These are the activations of a small neural network, seen along a few directions. Each row is one input.
In each table, some parts of the input vary, and every possible input appears once, in random order.
A made-up example of a description, with smaller parts first: one of 8 places around a ring, together with either a single point or one of 11 places along a line or (one of 3 separate values, together with one of 4 places along a line).
Shared parts are said once, and a part with two or three values counts as separate values.
In the rows, 128 means zero.

Other details of the inputs shift rows strongly along two fixed directions, in all tables alike. That doesn't count.

A family of inputs:
x1: [132 107 129 132 106 137 133 140 127 111 129 133 125 100 184]
x2: [124 105 130 142 129 133 116 135 124 128 128 138 121 128 116]
x3: [139 120 133 147 103 137 115 133 136  99 149 121 107  90 196]
x4: [ 97 113  97 114 119 148 156 133 125 128 151 162 104 111 119]
x5: [174 168 177 144 143 101  80 105 158 121 135  61 148 144 128]
x6: [134  93 136 131 105 122 124 156 125 119 148 120 121  91 192]
x7: [128  93 156 161 119 120 107 156 121 107 156 100 114  89 194]
x8: [ 97 118 106 111 112 153 182 133 111 123 122 159 123 120 135]
x9: [155 137 145 132 135  96  82 128 137 156 121 106 154 147 130]
x10: [130 159 128 121 143 120 139 118 134 126 111 115 136 154  95]
x11: [140 106 162 158 131 108  96 149 124 117 140  91 125 113 163]
x12: [ 98 133 101 115 117 157 173 123 123 115 135 155 109 117 130]
x13: [167 149 156 152 148 112  84 125 135 129 100  99 143 144 128]
x14: [130 141 120 103 155 110 134 127 119 160  98 136 151 167  66]
x15: [ 99  98 118 119 111 132 169 153 110 124 145 141 124 106 153]
x16: [175 143 145 131 143  98  57 116 158 148 124 108 146 137 121]
x17: [126 145 130 116 149 101 123 131 130 133 132 109 134 147  93]
x18: [114 115 124 127 119 123 137 146 128 117 164 120 110  97 160]
x19: [114 126 104 109 124 151 161 122 122 135 103 166 131 139 103]
x20: [164 143 156 136 145  84  73 140 145 126 138  75 138 131 142]
x21: [110 129 103 110 134 135 140 128 128 137 136 151 118 130  96]
x22: [134 147 130 123 144 102 100  93 138 158 138  99 155 169  75]
x23: [123 145 115 106 141 131 157 121 120 140  93 142 145 160  87]
x24: [111 113 107 116 112 151 168 131 117 123 121 157 125 116 143]
x25: [133 146 123 126 125 135 126 123 136 118 125 129 122 124 136]
x26: [105 133 110 112 158 139 149 116 112 156 100 162 129 174  31]
x27: [117 135 103 104 130 122 120  94 140 162 120 147 144 155  74]
x28: [ 96 113 118 142 109 160 171 137 110 107 136 142 112 106 152]
x29: [129 112 138 135 110 128 142 145 123 105 131 113 133 101 187]
x30: [164 152 164 154 149 107  88 128 133 125 101  87 147 144 128]
x31: [141 120 136 133 128 110 102 142 138 122 152 108 117 106 166]
x32: [186 171 165 139 150 103  69 111 153 126 125  90 139 145 131]
x33: [110 127 101 115 130 139 136 124 130 135 136 159 116 127  94]
x34: [134 173 120 111 154 120 133 107 136 138  97 125 139 168  70]
x35: [132 157 128 129 154 131 134 112 120 141  89 138 140 167  67]
x36: [113 131 126 129 109 141 153 136 126 102 147 119 113 106 167]
x37: [127 133 124 123 157 129 118 120 122 154 100 146 134 168  51]
x38: [118 128 123 138 128 147 145 123 120 120 114 145 123 133 121]
x39: [116  96 113 114 112 137 146 144 122 129 133 150 126 109 144]
x40: [130 116 135 137  93 133 114 112 140 117 148 122 122  99 195]
x41: [ 93 117 101 114 120 139 163 135 121 127 155 152 107 111 124]
x42: [136 147 144 143 145 123 128 126 122 121 103 109 142 148 109]
x43: [ 76 104  90  97 118 154 199 136 105 141 130 178 119 126  97]
x44: [147 106 133 127 118 120 102 142 132 130 126 128 133 112 152]
x45: [ 98 115 107 136 111 166 167 124 113 113 126 165 112 117 125]
x46: [154 138 141 143 122 124  97 129 144 111 131 110 119 114 172]
x47: [118  99 113 116 112 140 142 145 123 132 133 152 123 111 142]
x48: [150 151 153 147 124 112  95  98 140 131 146  86 148 140 148]
x49: [123 110 137 143 135 125 121 139 119 129 132 125 123 127 124]
x50: [102 105 119 131 127 142 140 135 115 126 132 150 115 126 113]
x51: [133 159 135 113 157 107 125  96 135 150 135 106 138 170  41]
x52: [159 133 171 150 155  95  76 140 128 132 117  81 143 144 119]
x53: [151 114 157 142 117 118  95 139 141 106 189 106 105  83 198]
x54: [114 109 105 121 106 155 163 129 120 121 122 162 120 113 144]
x55: [ 98 136 105 115 116 155 173 123 122 115 136 149 109 118 130]
x56: [129 111 129 132 106 135 144 141 123 115 131 128 125 102 181]
x57: [167 131 143 122 147  99  84 136 138 147 106 109 152 143 122]
x58: [130 119 140 143  99 129 122 132 126 121 140 116 129 104 196]
x59: [123 144 119 130 142 145 141 114 120 137  96 152 132 158  76]
x60: [115 141 107 119 119 150 148 103 137 138 121 168 122 132 104]
Description of these inputs: one of 2 separate values, together with either a single point or one of 5 places around a ring or (one of 3 separate values, together with one of 8 places along a line).
The inputs of x18 and x34 match in every part but the choice among 2 separate values. If x37 is changed in the same way as x18 into x34, which row does it become?
Answer: x59
The inputs of x3 and x33 match in every part but the choice among 2 separate values. If x38 is changed in the same way as x3 into x33, which row does it become?
Answer: x50
Change only the choice among 3 separate values in x15. List by row number the other rows that result.
Answer: x17, x52
A walk changes only the place on the line of 8. It starts at x54 and steps to x19. List the rest of the walk in order.
Answer: x1, x24, x56, x8, x23, x29
Change only the choice among 2 separate values in x41. List by row number the other rows that result.
Answer: x55

A family of inputs:
x61: [183 129 157 146 135 104  62 133 142 140 100 110 153 131 155]
x62: [131 113 146 134 138 110 112 134 123 134 145 101 135 131 124]
x63: [ 87 117  84  94 122 161 189 123 105 154 100 198 133 143  74]
x64: [ 94 104 105 104 123 131 162 147 118 131 149 145 113 111 123]
x65: [107 137  91 113 131 147 150 114 121 147  88 171 133 156  80]
x66: [143 145 137 136 125 115  99  98 145 142 135 111 143 142 120]
x67: [ 78 117 106 133  94 176 189 119 120  98 168 161  92  93 162]
x68: [168 121 157 157 131 116  75 140 134 126 111 114 143 121 161]
x69: [139 125 126 132 113 129 116 137 143 111 156 129 104  92 176]
x70: [166 160 155 128 148  85  81 108 143 149 115  75 163 163 109]
x71: [155 101 146 135 118  94  79 155 145 119 159  96 119  86 200]
x72: [130 116 128 122 108 141 155 140 123 112 127 129 127 107 169]
x73: [153 120 160 157 119 134 114 142 129  96 130 105 121 104 184]
x74: [ 88 135  90 112 108 166 186 106 127 123 143 170 106 124 117]
x75: [138 133 144 135 107 122 128 134 137 104 152  92 123 102 200]
x76: [179 130 171 159 148 104  69 142 131 128  97  95 152 137 147]
x77: [165 185 128  98 177  92 101 116 141 160  84 111 153 186  44]
x78: [131 119 132 140 111 154 138 127 130 107 131 143 117 105 155]
x79: [100 104 125 133 126 138 146 129 116 127 155 136 118 120 114]
x80: [108 159 118 114 140 140 168 112 118 128 118 134 128 157  83]
x81: [142 155 117  99 166 116 130 119 117 172  60 149 165 191  34]
x82: [162 118 144 138 134  96  69 140 149 130 142 105 125 111 154]
x83: [130 137 128 126 109 130 132 121 140 115 147 116 121 111 174]
x84: [ 79  81 111 129  99 169 198 154  94 110 138 170 113  95 164]
x85: [168 176 143 115 174 109 112 112 130 151  65 113 162 191  46]
x86: [134  97 138 140 113 119 100 130 137 130 166 119 123 101 165]
x87: [126 124 131 133 142 122 107 113 131 146 137 131 131 145  84]
x88: [ 75  85 107 120 109 149 182 158 106 109 169 151  97  86 149]
x89: [113 138 133 140 119 146 150 123 126 103 148 122 111 118 148]
x90: [ 95 112 100 101 124 135 159 118 121 154 139 159 128 136  86]
x91: [ 97 112  96 116 105 149 165 134 116 127 117 163 122 117 141]
x92: [117 143  94  94 132 149 172 109 123 148  96 172 137 155  71]
x93: [189 158 152 133 146 106  72 113 152 138  94 107 153 152 116]
x94: [145 122 168 156 117 106  98 134 132 109 157  69 135 107 191]
x95: [ 99 128 113 125 126 152 166 139 116 109 148 150 100 114 120]
x96: [146 137 130 128 136 109 109 138 129 134  88 112 147 146 134]
x97: [146 122 134 128 110 116 111 147 143 110 157 111 110  86 200]
x98: [152 176 130 108 156  98  98  86 145 172  94 111 167 193  45]
x99: [148 121 147 123 141  92  94 130 133 148 136  94 148 139 122]
x100: [158 115 154 166 115 118  73 145 138 104 123  98 127 103 204]
x101: [ 99 153  93 104 145 155 167 111 122 138 120 178 110 151  46]
x102: [124 103 139 143 131 120 112 152 126 110 158 115 110 102 149]
x103: [168 139 158 150 147  96  75 141 132 122  91  83 148 143 152]
x104: [106 131 103 113 150 134 138 120 126 145 126 161 118 147  54]
x105: [107 139 134 139 130 136 140 110 122 130 138 120 128 143 103]
x106: [ 84 105 112 124 104 158 187 154 110  95 169 144  90  84 170]
x107: [107 123 131 146 109 142 133 111 130 118 157 126 118 115 143]
x108: [ 85 126  97 124 131 159 178 127 105 129  98 170 122 149  84]
The inputs of x80 and x67 match in every part but one. If x103 is changed in the same way as x80 into x67, which row does it become?
Answer: x100
The inputs of x104 and x64 match in every part but one. If x78 is changed in the same way as x104 into x64, which row does it become?
Answer: x72
What is each input in this table made of?
Answer: one of 6 places around a ring, together with either one of 3 separate values or one of 5 places around a ring
A walk changes only the place on the ring of 6. It starts at x63 and steps to x81. List the rest of the walk in order.
Answer: x84, x76, x68, x61
List by row number the other rows that have the place on the ring of 6 in common with x97.
Answer: x63, x71, x83, x90, x91, x92, x98
Change only the place on the ring of 5 in x62. List by row number the other rows that result.
Answer: x80, x88, x94, x106
List by row number the other rows that have the place on the ring of 6 in common with x86.
Answer: x61, x65, x66, x69, x74, x82, x93
Change only the choice among 3 separate values in x108. List by row number the other rows that result.
Answer: x73, x76

A family of inputs:
x109: [129 154 120 117 133 131 140 112 131 132 114 129 134 148 105]
x110: [103 123 103 114 120 151 162 126 123 126 134 163 113 121 114]
x111: [130 133 121 121 140 129 128 128 127 137 112 142 129 141  99]
x112: [130 138 120 117 142 127 128 125 130 136 120 138 126 141  96]
x113: [ 93 123 103 110 125 143 167 123 118 135 139 154 119 131  98]
x114: [139 134 140 136 139 121 119 136 126 122 118 115 130 133 127]
x115: [148 133 143 142 127 117  94 120 142 127 139 109 130 124 142]
x116: [132 134 146 141 134 122 116 123 129 123 138 107 129 132 127]
x117: [155 130 140 138 131 118  96 133 137 125 121 118 130 123 147]
x118: [111 132 112 117 132 136 144 120 128 135 134 145 120 136  97]
x119: [ 96  63 126 146  74 154 161 168 116  85 186 135  91  43 251]
x120: [135 127 127 120 134 117 123 134 126 139 115 126 138 136 121]
x121: [ 99 116 105 108 119 140 167 133 117 131 136 150 121 122 120]
x122: [ 98 117 116 130 125 150 164 132 110 124 124 152 122 129 111]
x123: [133 125 137 129 127 114 114 124 132 136 137 112 138 129 134]
x124: [149 121 145 140 132 112  97 137 131 131 118 111 139 128 143]
x125: [129 125 126 130 134 131 122 127 125 136 113 140 133 137 110]
x126: [139 137 140 133 139 120 119 134 129 121 126 111 127 131 127]
x127: [153 123 143 144 127 121  94 132 135 125 119 119 134 121 151]
x128: [103 138 101 109 121 152 177 121 120 127 118 158 122 134 109]
x129: [131 139 125 127 129 136 137 120 124 133 100 138 140 144 116]
x130: [127 129 124 129 122 132 126 124 135 124 141 132 119 119 135]
x131: [127 131 132 127 135 119 118 119 131 139 133 122 134 139 110]
x132: [104 108 113 121 117 141 154 133 114 133 127 149 129 123 128]
x133: [139 143 139 134 123 126 120 113 135 125 126 113 136 134 139]
x134: [128 140 135 131 140 123 127 125 128 125 131 116 127 137 113]
x135: [139 132 139 136 132 118 104 120 137 131 138 114 130 132 125]
x136: [149 126 141 131 132 108 101 139 136 125 133 105 130 119 149]
x137: [136 127 134 125 128 111 115 130 133 132 138 110 133 125 142]
x138: [155 139 142 136 127 120 109 132 135 121 112 109 136 127 157]
What is each input in this table made of?
Answer: one of 5 places along a line, together with either one of 2 separate values or one of 4 places along a line
The inputs of x126 and x134 match in every part but the place on the line of 5. If x136 is changed in the same way as x126 into x134, which row does it become?
Answer: x113
Change only the place on the line of 4 in x111. List by row number the other rows that result.
Answer: x117, x119, x120
List by row number the other rows that have the place on the line of 5 in common with x131.
Answer: x115, x116, x123, x133, x135
